A small network was shown many inputs. Here are its activations along a few directions, one row for each input.
In each table, some parts of the input vary, and every possible input appears once, in random order.
A made-up example of a description, with smaller parts first: one of 4 places along a line, together with either a single point or one of 9 places along a line or (one of 3 separate values, together with one of 8 places around a ring).
Shared parts are said once, and a part with two or three values counts as separate values.

Other details of the inputs shift rows strongly along two fixed directions, in all tables alike. That doesn't count.

A family of inputs:
r1: [-2.11  0.12 -1.43  2.78 -1.91 -0.99  3.17 -6.92  0.79  1.72 -1.43]
r2: [-1.72 -0.25  0.01  0.88 -0.18 -2.94 -0.62 -1.27  1.51 -1.39 -1.75]
r3: [ 3.95 -0.19 -3.02 -2.23  1.78  3.83  1.13  0.29 -1.49  2.07  5.44]
r4: [-2.65 -0.04 -1.71  3.44 -1.10 -3.41  1.28 -4.70  0.73 -0.29 -1.74]
r5: [-1.88 -1.38  1.83  0.64  0.58 -4.80 -0.96  0.18  1.29 -1.43 -3.58]
r6: [ 0.35  0.12  0.24 -1.70  0.32  1.19 -2.60  3.40  0.41 -1.22  0.10]
r7: [-2.62 -0.15 -1.44  3.01 -1.52 -3.66  1.44 -4.45  0.90 -0.06 -1.83]
r8: [-0.22 -0.40  2.78 -2.51 -0.82  2.04 -4.72  7.63 -0.40 -1.67 -1.24]
r9: [ 2.18  0.73 -0.82 -1.56 -1.18  5.81  0.56  0.41 -1.17  2.41  2.79]
r10: [-0.28  0.11  1.94 -0.86 -1.29  3.00 -1.08  1.41 -0.09  0.30 -0.81]
r11: [ 1.71  0.31  2.38 -1.67  1.99 -0.71 -0.47  3.33 -0.84 -0.88  0.46]
r12: [-2.19 -0.43  2.19  1.27 -0.25 -4.47 -1.89  0.18  1.99 -2.07 -3.31]
r13: [ 4.07 -0.11 -3.72 -2.69  1.62  4.46  0.95  0.88 -1.78  2.32  5.56]
r14: [-1.04 -0.83 -2.96  1.83  0.66 -3.76  2.90 -5.47  0.76  0.57 -0.60]
r15: [ 3.39  1.07 -2.68 -1.02 -0.18  6.12  1.73  0.61 -1.87  2.64  5.16]
r16: [ 3.15  0.88 -0.83 -2.40  2.13  2.08  1.35  1.37 -1.69  0.70  3.74]
r17: [ 0.74 -0.28  1.91 -0.88 -0.77  1.05 -2.30  3.50 -0.41 -0.01  0.84]
r18: [ 0.12 -0.22  2.86 -0.92 -1.29  2.79 -1.19  1.75 -0.03  1.11 -0.33]
r19: [-1.58  0.52 -0.96  2.18  1.66 -4.73  2.46 -4.32  0.28 -1.34 -2.07]
r20: [-1.73  0.32 -2.18  3.35 -1.16 -1.99  3.54 -5.93  0.65  1.01 -0.74]
r21: [-1.67 -0.71  5.75 -0.79 -1.03 -0.54 -4.19  6.68  0.72 -2.34 -4.13]
r22: [-1.52 -0.71  4.08 -1.84  0.37 -1.24 -5.15  6.20  1.30 -3.66 -3.54]
r23: [ 2.75  1.01 -3.87  1.01 -0.05  4.27  3.79 -3.87 -1.51  3.02  5.32]
r24: [-1.20  0.51 -0.35  0.69  1.60 -3.39  0.88 -0.88 -0.03 -1.51 -2.30]
Description of these inputs: one of 4 places along a line, together with one of 6 places along a line.
The inputs of r4 and r8 match in every part but the place on the line of 4. If r19 is changed in the same way as r4 into r8, which row does it become? -> r24
Start at r5 and move only the place on the line of 4, one step at a time. The first step leads to r14. Which rows follow, in order? -> r3, r13

A family of inputs:
r25: [ 2.84  0.26 -1.21 -1.16 -0.43  5.23  0.77  0.70 -1.32  2.68  4.16]
r26: [-2.36 -0.14 -3.41  2.67  1.00 -5.12  3.09 -6.41  0.86 -0.42 -2.00]
r27: [-2.06 -0.52  4.74 -1.66 -1.36  0.03 -4.48  5.73  0.93 -2.23 -4.14]
r28: [ 2.75  0.51 -1.40 -1.53 -0.54  5.31  0.39  0.68 -0.88  2.25  4.15]
r29: [-3.63 -0.73  3.73  1.00 -1.53 -2.81 -2.41  1.79  1.19 -1.84 -5.64]
r30: [-2.46 -1.53  3.57 -0.78  0.51 -4.56 -4.37  4.55  1.75 -3.54 -4.61]
r31: [-1.94 -0.50  4.90 -1.35 -1.17  0.27 -3.94  5.58  0.42 -2.25 -3.90]
r32: [ 2.76  0.64 -1.09 -1.40 -0.50  5.28  0.16  1.00 -1.20  1.79  4.26]
r33: [-2.16 -1.23  4.57 -1.02  0.79 -4.51 -3.71  4.31  1.51 -3.29 -4.71]
r34: [ 3.64  0.78  0.03 -2.27  2.08  2.65  0.67  2.37 -1.66  0.65  3.87]
r35: [-1.67 -0.10 -1.91  2.94  1.12 -5.48  3.72 -7.00  0.87  0.06 -1.69]
r36: [-1.49 -0.44  3.47 -2.41  1.26 -1.70 -4.05  7.09  0.29 -3.65 -3.84]
r37: [ 3.02  0.27 -1.10 -1.62 -0.67  5.07  0.57  1.07 -1.38  2.30  4.41]
r38: [ 2.95  0.56 -1.02 -1.37 -0.49  5.47  0.68  0.86 -1.56  1.97  4.64]
r39: [ 2.89  0.58 -1.31 -1.69 -0.62  5.21  0.17  0.93 -1.11  2.00  4.43]
r40: [-3.19 -0.23 -1.49  4.01 -1.65 -3.77  2.67 -6.43  1.46  0.62 -3.15]
r41: [ 2.91  0.31 -1.05 -1.24 -0.54  5.06  0.56  0.90 -1.49  2.40  4.30]
r42: [ 2.89  0.46 -0.92 -1.66 -0.64  5.08  0.61  0.96 -1.43  2.54  4.21]
r43: [-1.12  0.46 -3.12  3.49 -1.09 -0.79  3.98 -7.29  0.39  1.89  0.48]
r44: [-3.43  0.33 -1.42  4.12 -1.53 -3.72  2.43 -6.83  1.28  0.26 -3.07]
r45: [-1.64  0.34 -1.57  3.44  0.76 -5.77  3.04 -5.83  0.92 -0.32 -1.30]
r46: [ 3.27  0.80 -0.67 -2.37  2.08  2.82  0.61  2.50 -1.74  0.47  3.27]
r47: [-0.02  0.48 -4.27  3.20  0.76 -3.58  3.64 -6.49  0.32  0.98  2.04]
r48: [-3.30 -0.60  3.51  0.56 -1.30 -1.74 -2.95  2.47  1.61 -2.27 -5.29]
r49: [-1.83 -0.86  3.43 -1.41  1.30 -3.19 -2.65  3.87  0.75 -3.02 -4.79]
r50: [ 2.60 -0.48  0.06 -3.48  1.51  2.46 -2.86  5.46 -0.86 -0.73  2.41]
r51: [-0.22  0.58 -5.06  3.01  0.88 -3.21  3.66 -6.54  0.09  0.71  1.50]
What do these inputs look like to the network? -> either (one of 2 separate values, together with one of 6 places around a ring) or (one of 3 separate values, together with one of 5 places around a ring)
Change only the place on the ring of 5 in r28. List by row number the other rows that result. -> r25, r40, r43, r48
Change only the choice among 3 separate values in r38. List by row number the other rows that result. -> r31, r43

A family of inputs:
r52: [-3.32 -0.82  2.02 -0.11 -1.12 -3.19 -4.27  3.38  1.65 -3.02 -4.53]
r53: [-1.43 -0.03  2.64  0.52 -0.30 -1.88 -0.14  0.02  0.22 -0.70 -2.39]
r54: [-1.59 -0.05 -0.78  0.05 -0.54 -1.15 -1.49  0.89  0.40 -1.52 -1.64]
r55: [ 2.42  0.03  0.86 -1.36 -1.38  4.73 -0.38  1.92 -0.80  2.25  3.05]
r56: [-1.23 -1.35  1.29 -0.13  0.60 -3.66 -2.65  2.48  1.14 -2.06 -2.16]
r57: [-1.74 -0.94 -0.21  0.28  1.48 -4.16 -0.58 -0.09  0.95 -1.94 -3.12]
r58: [-1.70 -0.05  1.92  0.66  0.37 -2.28  0.94 -1.70  0.26 -0.70 -3.30]
r59: [-1.49  0.30 -4.15  3.56 -0.97 -0.79  3.91 -7.95  0.77  1.72  0.15]
r60: [-3.06 -1.25  2.21 -0.02 -1.45 -3.26 -4.57  3.23  1.97 -2.88 -4.18]
r61: [ 0.46  0.42 -5.45  2.41  1.53 -2.43  4.24 -6.28 -0.49  1.08  2.16]
r62: [-0.27 -0.03 -2.65  2.73 -1.70  0.53  1.65 -4.84  0.67  1.80  1.58]
r63: [ 3.18  0.11  2.54 -3.08  1.41  2.23 -1.91  5.38 -0.79 -0.24  2.89]
r64: [-0.88  0.82 -4.70  3.77 -1.17  0.11  4.12 -7.55  0.05  1.99  1.41]
r65: [-2.46 -0.23  2.63  1.07 -1.77 -1.25 -0.93  0.53  0.89 -0.45 -3.67]
r66: [ 3.13  0.20 -2.52 -3.17  0.65  4.87 -0.78  2.31 -1.14  1.17  4.69]
r67: [ 0.25  1.24 -3.26  2.90  0.27 -0.83  5.81 -7.99 -1.04  2.36  1.74]
r68: [-2.72 -0.44  2.76  0.47 -1.27 -1.17 -0.59  0.36  0.85 -0.74 -4.63]
r69: [ 3.25  1.03  0.65 -2.52  2.16  2.73  0.32  3.36 -1.72  0.01  2.91]
r70: [ 2.74  0.22  0.70 -1.19  0.09  2.99  0.92  0.34 -1.16  1.79  3.80]
r71: [ 2.97 -0.13 -1.97 -1.84  1.57  1.87 -0.32  2.04 -1.08  0.74  4.10]
r72: [-2.13 -0.24  3.03  0.05  1.59 -4.60 -0.81  1.06  1.07 -2.73 -4.99]
r73: [ 4.10  0.62  1.92 -3.89  1.98  3.87 -1.60  6.18 -1.55  0.14  3.94]
r74: [ 3.20  0.84 -0.18 -2.24 -0.50  6.63  0.66  2.54 -2.10  2.43  3.96]
r75: [-1.68 -0.25  0.69  1.08 -1.53  0.09 -1.53  0.38  0.96 -0.50 -1.73]
The inputs of r75 and r62 match in every part but one. If r53 is changed in the same way as r75 into r62, which row does it become? -> r70
What do these inputs look like to the network? -> one of 4 places along a line, together with one of 6 places around a ring
Start at r74 and move only the place on the ring of 6, one step at a time. The first step leads to r64. Which rows follow, in order? -> r54, r61, r69, r67

A family of inputs:
r76: [-1.78  0.37  0.65  2.07 -0.44 -1.57  1.70 -2.20  0.29 -0.15 -2.19]
r77: [-1.33  0.29  0.62  0.30  0.07 -0.68 -1.67  1.90  0.42 -2.02 -1.56]
r78: [ 2.18 -0.22  0.47 -1.17  0.15  1.27 -0.02  0.27 -0.18  1.02  2.82]
r79: [ 0.67  0.47 -2.63  0.07 -1.03  2.77  1.14 -1.85 -0.89  1.45  2.01]
r80: [-0.04 -0.66  1.05 -0.53 -0.48 -0.34 -2.37  3.80 -0.15 -1.11 -0.75]
r81: [ 1.40  0.22 -0.21 -1.51  0.01  2.90 -2.15  3.32 -0.28 -0.80  1.96]
r82: [-2.41  0.41 -0.33  1.37 -1.09 -1.41  0.25 -1.29  0.14 -0.82 -3.11]
r83: [-0.40 -0.41  0.84  0.75 -0.54 -1.81 -0.37 -1.78  0.95  0.31  0.01]
r84: [-2.03 -0.63  0.63  1.97 -1.26 -1.33  0.12 -1.75  1.16  0.52 -2.10]
r85: [ 2.05  0.11  0.98 -1.07  0.97  0.79  0.48  0.34 -0.49  0.39  2.12]
r86: [-1.23 -0.43  0.66 -0.18 -0.34 -0.91 -2.61  1.84  1.43 -1.71 -1.71]
r87: [-0.68  0.66  1.07  1.32  0.35 -2.88  1.35 -2.42  0.53 -0.36 -1.28]
r88: [ 2.17  0.03  0.61 -1.34  1.05  2.72  1.02  1.18 -0.90  1.22  1.61]
r89: [-1.89  0.35  1.56 -0.58 -0.18 -0.15 -0.95  1.99 -0.17 -1.57 -2.94]
r90: [ 1.06 -0.44  0.15 -0.57  0.08  1.71  0.70 -0.55 -0.29  1.36  1.07]
r91: [-1.74  0.73 -0.11  0.62  0.19 -1.95  1.35 -1.95  0.27 -0.65 -3.22]
r92: [-1.26  0.29  0.92  1.63  0.14 -2.11  2.01 -2.42  0.51 -0.05 -2.72]
r93: [ 1.27  0.57 -2.12  0.33  1.41 -0.41  2.02 -1.71 -1.08  1.16  1.84]
r94: [ 2.13 -0.59 -1.49 -0.92  0.18  1.05  0.05  0.75 -0.41  1.20  2.66]
r95: [ 1.15 -0.63  0.47 -2.96  0.25  3.16 -1.22  2.93 -0.56  0.15  0.82]
r96: [-1.04 -0.60  4.51 -2.48  0.58 -0.48 -4.62  8.59 -0.35 -2.98 -2.93]
r97: [ 1.03  1.18 -2.51  0.17  0.99  1.65  1.63 -1.58 -0.73  0.35  2.88]
r98: [ 0.94 -0.35 -2.44  0.64 -0.20  0.01  0.98 -1.19 -0.02  1.39  2.31]
r99: [-0.55 -0.15  0.67  1.22 -0.98 -1.48 -0.39 -1.48  1.05  0.34  0.14]
r100: [ 1.74 -0.22 -0.12 -2.30  0.47  2.43 -2.22  2.95  0.13 -0.37  1.82]
r101: [ 1.89  1.00  0.92 -1.21  0.33  2.36  0.13  1.71 -1.09  0.65  3.13]
r102: [ 0.04  0.03 -2.47  0.27 -0.92  1.62  1.13 -2.43 -0.03  1.67  1.25]
r103: [-1.15 -0.42 -0.92  0.51  0.54 -2.30 -0.14 -1.97  1.03 -0.86 -1.33]
r104: [ 1.94 -0.86 -0.28 -2.03  0.82  1.22 -0.71  2.77 -0.50  0.56  2.23]
r105: [-1.36  0.01  2.05  0.81 -0.87 -0.03 -0.77  1.45  0.00 -0.56 -2.10]
r106: [-0.79  0.11 -0.81  0.49  1.27 -2.21  0.46 -1.78  0.44 -1.04 -1.45]
r107: [ 1.68  1.27 -2.36 -0.43  1.54  1.26  1.66 -1.72 -0.72  0.71  2.45]
r108: [-1.57 -1.09  2.63 -2.02 -0.81  0.22 -3.36  3.92  0.85 -1.61 -3.25]
r109: [ 0.41  0.26 -1.23  1.35 -1.13  1.74  1.40 -2.19 -0.51  1.74  1.61]
r110: [ 0.57 -0.39 -1.11  0.68 -0.52  1.27  1.56 -2.66  0.03  2.13  1.65]
r111: [ 1.62  0.31  0.36 -0.06 -0.91  1.59 -0.36  0.49 -0.26  0.72  2.61]
r112: [-1.95 -0.80 -0.37  1.79  0.88 -4.96  0.92 -2.25  0.41 -1.01 -3.03]
r113: [-1.09 -0.16 -0.05 -0.27  0.44 -0.99  0.95 -1.11 -0.09 -0.66 -2.25]
r114: [-0.49 -0.09 -1.06  1.27 -0.16 -1.61  0.42 -0.21 -0.40 -0.28 -0.28]
r115: [-1.17  0.45  0.80  2.00 -0.85 -2.14  0.50 -1.70  0.48 -0.43 -0.77]
The inputs of r111 and r78 match in every part but one. If r80 is changed in the same way as r111 into r78, which row does it become? -> r104
The inputs of r102 and r91 match in every part but one. If r86 is changed in the same way as r102 into r91, which row does it become? -> r107
What do these inputs look like to the network? -> one of 5 places around a ring, together with one of 8 places around a ring
Start at r115 and move only the place on the ring of 5, one step at a time. The first step leads to r114. Which rows follow, in order? -> r77, r82, r105

A family of inputs:
r116: [-1.82 -0.75  2.80 -0.68  0.21 -2.76 -3.26  4.28  0.98 -2.60 -3.63]
r117: [-1.01  0.46 -1.28  2.34  0.66 -3.17  3.15 -4.70  0.06  0.11 -0.91]
r118: [-2.02 -0.76  3.81 -0.73 -2.22  1.96 -3.17  4.19  0.71 -0.85 -3.72]
r119: [-1.39 -0.19  0.60  0.69  0.60 -3.08  0.40 -1.23  0.75 -1.04 -2.12]
r120: [ 1.22 -0.39 -0.81 -1.05  0.66  0.67 -0.99  1.52 -0.28 -0.05  1.63]
r121: [-0.22  0.29 -3.43  2.96  0.66 -2.90  4.52 -7.55  0.08  1.63  1.03]
r122: [-1.23  0.44 -1.62  2.29  0.74 -3.37  2.84 -5.32  0.51  0.13 -1.17]
r123: [ 2.67  0.18  0.27 -2.91  1.11  3.45 -1.69  4.91 -1.32 -0.07  3.05]
r124: [-2.81 -0.04  1.14  1.76 -2.87 -0.31 -0.22 -1.77  0.75  0.28 -3.02]
r125: [ 0.65 -0.05  1.94 -1.19  0.83 -0.28 -0.78  2.66 -0.32 -0.66 -0.55]
r126: [ 0.10 -0.56  0.78 -1.68  0.51 -0.23 -2.52  3.59  0.30 -1.52 -0.38]
r127: [-0.25  0.26  0.82  0.78 -2.45  3.14 -0.32 -0.37  0.20  1.29  0.52]
r128: [ 6.11  1.10 -5.02 -2.59  1.55  6.87  2.03 -0.21 -2.43  3.36  9.26]
What do these inputs look like to the network? -> either one of 3 separate values or (one of 2 separate values, together with one of 5 places around a ring)
Start at r117 and move only the place on the ring of 5, one step at a time. The first step leads to r125. Which rows follow, in order? -> r121, r119, r122
